Each row below holds a small network's activations on one input, seen along a few directions.
Each table varies a few parts of the input and shows all the possible inputs, shuffled.
A made-up example of a description, with smaller parts first: one of 5 places around a ring, together with either a single point or one of 11 places along a line or (one of 2 separate values, together with one of 6 places along a line).
Shared parts are said once, and a part with two or three values counts as separate values.
In the rows, 128 means zero.

Table:
x1: [159 107 123 149 111 154 119 126 114 134 130 117 130 100 117 119]
x2: [151 167 143 136 121 113 130 130 155 122  82 131 117 133 121 133]
x3: [142 157 147 115 123  95 123 140 142 124 118 146 120 129 156 119]
x4: [137 109 135 145 102 161 129 138 120 115 120 138 120 139 132  85]
x5: [ 31  72  78 117 183 151 142  86  96 134 194 100 164 162  91 173]
x6: [149 156 142 106 127  95 119 144 141 129 124 129 121 105 151 138]
x7: [153 115 124 157 102 162 132 129 123 121 114 125 123 125 108 102]
x8: [137 162 156 123 119 108 128 139 151 118  92 144 113 150 139 113]
x9: [139 105 129 141 105 145 123 140 106 124 146 142 123 119 149  93]
x10: [149  98 127 135 109 139 118 142 106 128 153 126 124  96 141 109]
x11: [156 162 140 125 127 108 118 128 152 136 100 121 127 106 129 149]
x12: [ 33 125  91  87 208 107 153  94 130 150 163 116 154 171 100 204]
What do these inputs look like to the network? -> one of 2 separate values, together with either a single point or one of 5 places around a ring
Changing only the choice among 2 separate values turns x6 into x10. The same change can be made to x8. Which row results? -> x4

Table:
x13: [ 34  97  85 108 191 131 143  89 110 141 180 102 159 161  95 192]
x14: [142 119 137 139 111 145 128 139 123 122 118 137 118 129 135 102]
x15: [ 40  94  84 109 196 130 149  90 113 149 172 107 157 158  87 193]
x16: [153 126 134 141 109 147 127 134 130 128 110 127 121 120 122 110]
x17: [ 34  96  86 101 192 131 144  90 107 137 184 105 162 167  97 182]
x18: [140 137 137 118 121 114 126 145 130 129 128 138 119 116 147 122]
x19: [144 136 140 119 119 111 120 140 131 123 128 128 122 114 143 124]
x20: [152 146 135 139 115 131 133 133 140 125 101 133 120 130 120 119]
x21: [152 124 130 140 110 131 117 133 121 126 131 128 127 105 138 116]
x22: [ 31  95  81  99 194 135 152  93 112 141 184 115 160 168 103 179]
x23: [144 120 139 140 107 142 121 136 127 118 120 129 122 127 129 103]
x24: [140 139 136 137 115 128 133 137 134 121 109 142 116 139 132 109]
x25: [160 125 128 137 112 135 123 133 123 133 126 130 124 105 132 118]
x26: [147 120 132 136 112 132 125 139 118 130 136 139 122 113 144 106]
x27: [151 150 140 128 123 121 125 133 143 134 103 133 123 123 131 128]
x28: [154 142 135 121 124 117 124 140 136 133 120 128 121 107 135 132]
x29: [142 144 146 126 119 115 120 132 139 124 112 134 123 130 139 120]
x30: [143 139 140 137 112 126 128 132 136 116 109 133 119 137 127 111]
x31: [144 148 142 130 120 117 120 130 142 125 108 130 125 123 138 126]
x32: [145 124 136 143 107 144 121 133 129 119 115 125 124 120 128 109]
x33: [144 144 137 141 113 128 128 130 139 117 105 130 121 130 126 117]
x34: [139 145 142 126 122 118 126 137 137 130 112 143 119 132 143 117]
x35: [146 141 137 123 121 113 120 138 134 124 124 124 123 107 142 130]
x36: [151 120 134 136 109 129 119 136 119 125 135 130 126 112 140 109]
What do these inputs look like to the network? -> one of 4 places along a line, together with either a single point or one of 5 places around a ring
Changing only the place on the line of 4 turns x24 into x33. The same change can be made to x14. Which row results? -> x32
